These are the activations of a small neural network, seen along a few directions. Each row is one input.
Each table varies a few parts of the input and shows all the possible inputs, shuffled.
A made-up example of a description, with smaller parts first: one of 8 places around a ring, together with either a single point or one of 9 places around a ring or (one of 3 separate values, together with one of 6 places along a line).
Shared parts are said once, and a part with two or three values counts as separate values.

Other details of the inputs shift rows strongly along two fixed directions, in all tables alike. That doesn't count.

Rows:
row 1: [  6 -25  47 -27  31   5 -56 -46 -25  39 -10]
row 2: [ 19  28 -28 -53  26  39  72  64 -16 -26 -19]
row 3: [ 26   5   5  -1  30 -22 -37   7 -34  16  34]
row 4: [ 16   1  61 -15  15 -21 -64 -33 -32  30  -7]
row 5: [-38  10 -49  84 -14 -15   9  32  60 -18  45]
row 6: [  5  -9  51 -25 -18 -45 -32 -16 -14  32  36]
row 7: [-34  10 -65  46 -20  16  18 -16  93  -4  15]
row 8: [ 18 -41  32 -17  28   8 -38 -57  12  -5  23]
row 9: [-51  36 -56  54 -26 -21  17  27  54  -2  58]
row 10: [ -2  -4   2 -29  11  60  32  63  -2 -38 -77]
row 11: [  8 -12  -3   4  13 -62 -30 -18   6   9  45]
row 12: [ 34  -2  41 -11   1 -19 -37  10 -36  35   8]
row 13: [-40 -16  28 -18  -2  -8 -28 -49  21  25  12]
row 14: [ 16 -22  36 -64  22   1 -32 -61  -8  10  28]
row 15: [ 29 -28  13 -28  43 -38  -6 -44  -3  18  33]
row 16: [-65   3 -45  53 -27   4  12  -6  86   9 -13]
row 17: [ 11  33  -3 -30 -12  12  27  69  -4 -31 -79]
row 18: [-45  33   5  16 -32 -10  -2   7  34   0  -4]
row 19: [-15 -14  50  23  -5 -28 -45 -29  17   0   3]
row 20: [ 48  26 -26 -36  48  54  49  66 -39 -10 -32]
row 21: [-38  17 -63  94 -49  20  26 -32  -3   8  11]
row 22: [-22  -7  -8  13 -40 -10  16 -58 -40  -2  17]
row 23: [-44   5 -71  84 -62  -8  43 -35  22 -10   2]
row 24: [ 43  23 -23 -47  29  80  23  51 -23 -19 -52]
row 25: [ 27  -8 -12 -11 -17  45  56  30 -79 -56 -63]
row 26: [ 29   1 -18 -19  38  40  58  60  -8 -37 -22]
row 27: [ 32 -16  38 -28  -8 -47 -23   5 -17  19  -1]
row 28: [ 29 -28  58 -11  -1 -28 -28   9 -22   5   7]
Each input here is: one of 4 separate values, together with either a single point or one of 6 places around a ring.
- Changing only the choice among 4 separate values turns row 7 into row 8. The same change can be made to row 17. Which row results? => row 19
- Change only the place on the ring of 6 in row 18. List by row number the other rows that result. => row 2, row 6, row 9, row 13, row 14
- List by row number the other rows that have the choice among 4 separate values in common with row 4. => row 1, row 3, row 12, row 20, row 21, row 24

Rows:
row 29: [-23   8 -12  37 -12   8 -13 -15  30  19  22]
row 30: [-22  -2 -19  29   3 -14  10 -18  38   6  28]
row 31: [-25  -3 -15  28   7  -7  -1 -11  45  13  23]
row 32: [-33   3 -22  28 -13 -12   7 -26  22   5  22]
row 33: [ 36 -32  64 -38  17 -19 -43 -52 -49  22   4]
row 34: [-19   8  -4  36 -14 -25 -19   8  43  19  16]
row 35: [  8  13 -11 -27  10  17  24  25  -5 -19 -13]
row 36: [-38   6  -6  33 -16  -4  -6 -25  32  10   4]
row 37: [ 27 -29  49 -38  15 -19 -35 -51 -65  17   3]
row 38: [-20  -4 -16  43 -27  -4   4 -24  16  13  18]
row 39: [ 34 -22  68 -41  12 -44 -50 -27 -41  21  -4]
row 40: [-23  -7 -18  47 -22  -7   4 -23  14  12  14]
row 41: [ 19   7  -8 -14  13  27  17  34  -8  -1 -11]
row 42: [-13 -33  48   0  13 -42 -68 -87  15  36  49]
row 43: [ 31 -27  57 -38   6 -50 -42 -31 -48  20   3]
row 44: [-26   4 -15  19  -3  -1  -8 -12  47   9  30]
row 45: [ 19   0  -6  -3  13  22   4  31  -7 -18 -28]
row 46: [ 21   2 -12  -6  21  20  10  35  -6 -16 -17]
row 47: [  5   2   0 -18  13  19  14  29   3 -10 -31]
row 48: [ 12  13 -16 -14  -7  22  26  19 -30 -10 -12]
row 49: [ 15   4 -10 -24  12  12  28  28   0 -20 -14]
row 50: [  5  13 -12 -24  15  15  27  24  -8 -15 -15]
row 51: [-29   5 -15  22   0  -2  -8 -13  44  11  26]
row 52: [ 13   0 -13 -25  -4  12  29  22  -8 -22 -17]
row 53: [-32   5 -16  25   5  -3  -5 -14  40  14  24]
row 54: [-15  -2 -23  39 -19  -7   9 -22  17  11  31]
row 55: [-25   5 -12  48 -15  -1 -15 -23  23   2   7]
row 56: [  6   8 -14 -28  -6  16  25  19 -13 -21 -16]
row 57: [  4   9 -14 -24  -3  14  26  19 -16 -20 -19]
row 58: [ 18  15  -1 -18   9  -2   6  55   0  -1 -16]
row 59: [ 11   0   0 -25   5  22  11  31  10 -15 -25]
row 60: [  9   5 -13  -2  -5  19  12  18 -29 -22 -31]
row 61: [-18  -4 -11  51 -13  -5 -11 -20  28   1   7]
row 62: [ 10  21 -10 -17 -11  -6  15  39 -23 -10 -17]
row 63: [-32   5  -6  26 -24  -1  -9 -24  39   5  10]
row 64: [ 13  16  -9 -17  11  31  13  31 -12  -1 -10]
row 65: [ -1   6  -6 -20 -10  17  20  17 -16 -17 -31]
row 66: [  7  16   1 -10  -9  29  12  19 -20  -5 -30]
row 67: [ 38 -37  45 -39  25 -29 -29 -52 -60  16  18]
row 68: [ 48 -38  49 -38  43 -31 -41 -49 -48   5  24]
row 69: [  8   1   1 -21   8  20  12  30   7 -13 -29]
row 70: [ -4   6  -7 -18  -6  16  23  16 -20 -14 -34]
row 71: [ 36 -18  63 -54  33 -43 -60 -25 -40  29  20]
row 72: [  5  24   8 -13 -14   1   2  40 -13  -4 -36]
row 73: [-35   4 -10  29  -4  -1 -10 -17  40  12  12]
row 74: [-24   4 -26  39 -16  -6   5 -25  10  10  28]
row 75: [ 17   3 -11 -27   9  14  28  28   3 -21 -10]
row 76: [ -2  12   3 -20  -6  22  12  19  -6 -15 -37]
row 77: [ -6  11  26  -5 -14   6  13  57 -24 -29 -10]
row 78: [ 36 -23  45 -45  36 -20 -33 -46 -54  17  24]
row 79: [ 11   5   1  -3  -2  22  17  22 -18  -7 -34]
row 80: [ 17   6  -2 -11   5  28  12  31  -8  -3 -22]
row 81: [-28  -2  -4  33 -19  -7  -4 -21  41   6   5]
row 82: [-23   5 -19  20  -7  -7   2 -19  40   2  35]
row 83: [  5   9  -1 -28   3  26   7  28   5 -14 -25]
row 84: [-25  16  -5  33 -17 -21 -23   5  37  20  17]
row 85: [-29   8  -9  44 -19   2  -8 -24  20  15  10]
row 86: [ -9 -40  55   5  10 -50 -58 -93   4  36  36]
row 87: [-26   4 -17  40 -29   0   0 -27  12  14  18]
row 88: [ 12   9  -7  -6  11  26   0  28 -12 -17 -27]
row 89: [ 20   6 -14 -10  14  17  28  28 -17 -10  -9]
row 90: [-20   2 -28  44 -12  -9  -3 -24  13  -3  25]
row 91: [  1   5  -7 -24 -14  19  20  17 -13 -18 -28]
row 92: [-17  11 -22  34  -8  -1   3 -19  23  13  38]
row 93: [-13  -7 -27  47 -10 -13   1 -22  18  -4  25]
row 94: [ 15  25  -7 -20   3  -4  14  46 -11  -8 -11]
row 95: [  2  -2  -6 -15  -4  12  27  19 -15 -15 -35]
row 96: [-22  -3 -14  25   2  -6  -4 -10  49  10  26]
row 97: [  7  12  -4 -10   8  30   8  28 -15  -3 -25]
row 98: [-19  -5 -15  22  -1  -5  -4  -9  52   8  29]
row 99: [  8   2   4 -21  -7  19  16  22   2 -17 -34]
row 100: [-34  -4  18  49 -27 -24  -4  14  23  -7  34]
row 101: [ 17   5  -9 -10  18  24  18  34 -10  -2 -14]
row 102: [ 10  13 -10 -14  16  28  13  32 -14  -2 -13]
row 103: [  7   1 -13 -19   4   9  32  21 -15 -18 -22]
row 104: [ 23   9 -12 -14   9  20  28  28 -15  -9  -6]
row 105: [ 15  -3 -11   1  -3  15  16  21 -24 -23 -31]
row 106: [ 39 -29  50 -43  45 -19 -54 -42 -46  13  18]
row 107: [ 33 -37  48 -53  23 -32 -27 -49 -44   6  13]
row 108: [-17   7 -16  36 -24 -36  -1  -2  24  11  26]
row 109: [  5  18  -2 -13 -19  -3  10  37 -24  -7 -30]
row 110: [-19  -3 -12  43  -5   1  -8 -12  32  17  18]
row 111: [ 41 -21  52 -44  27 -51 -39 -23 -36  19  23]
row 112: [-15   5 -25  41   1  -7  -5 -18  24  -1  32]
row 113: [  8  -3  -6 -21 -12  14  23  20  -8 -19 -29]
row 114: [-28  -8 -13  33 -23 -12   4 -24  30   4  11]
- Describe the family of inputs behind these rows. => one of 2 separate values, together with either a single point or (one of 6 places around a ring, together with either a single point or one of 6 places along a line)
- Changing only the choice among 2 separate values turns row 82 into row 75. The same change can be made to row 70. Which row results? => row 95
- Changing only the choice among 2 separate values turns row 107 into row 57. The same change can be made to row 54. Which row results? => row 48
- Changing only the choice among 2 separate values turns row 69 into row 42. The same change can be made to row 111. Which row results? => row 94
- Change only the place on the line of 6 in row 81. List by row number the other rows that result. => row 33, row 61, row 79, row 86, row 99
- Change only the choice among 2 separate values in row 39. List by row number the other rows that result. => row 72
- Change only the place on the ring of 6 in row 88. List by row number the other rows that result. => row 55, row 60, row 90, row 106, row 112
- Change only the place on the line of 6 in row 49. List by row number the other rows that result. => row 30, row 68, row 75, row 89, row 104

Rows:
row 115: [-84   4 -43 100 -55  -6   4 -57  78  13  37]
row 116: [ 27  -8   5 -12  26  22  -3   6 -16   3 -13]
row 117: [ 17  10  15 -23   7   9  -5  19 -20  17  -8]
row 118: [ 13   0   5  -7  -6  18   1  -9 -46   1 -25]
row 119: [  0  17 -47  21  -2  45  59  70  19 -36 -23]
row 120: [ 16   3   2 -25  21   3   5  12 -25 -16  10]
row 121: [ -5 -33  21  13 -12 -47 -33 -92 -16  25  33]
row 122: [-72   4 -48 114 -57 -16  10 -46  60   8  56]
row 123: [ 14  -1  23 -11   2 -12  -8  31 -22 -15 -11]
row 124: [  4   2  23 -39   3   8   2  14  -3   3 -12]
row 125: [ 14 -16  14 -28  21  21   3   1   0 -10 -17]
row 126: [  4   0  28 -25   2  -1 -14  19  -3 -11 -29]
row 127: [-35  57 -77  45 -40  49  86 113  48 -32 -24]
row 128: [ 19   2   8 -35   2 -12   9  15 -13   7  -8]
row 129: [ 20   4  -9 -34  19  -5   6   3 -16  -7  -5]
row 130: [ 19   0  12 -21   1 -20  -6  21 -13  -6 -25]
row 131: [ 18  11  -2 -23  24  15  -8   7 -23   2  -4]
row 132: [  9 -41  20   8  19 -42 -38 -75  13  28  44]
row 133: [  5   3   7 -39  20  14  -2   1  -7 -11  -8]
row 134: [ -3 -18  43  22   4 -45 -69 -53   3  37  33]
- Changing only one part turns row 123 into row 126. The same change can be made to row 127. Which row results? => row 124
- Describe the family of inputs behind these rows. => one of 4 separate values, together with either a single point or one of 4 places along a line
- A walk changes only the place on the line of 4. It starts at row 132 and steps to row 129. List the rest of the walk in order. => row 128, row 130
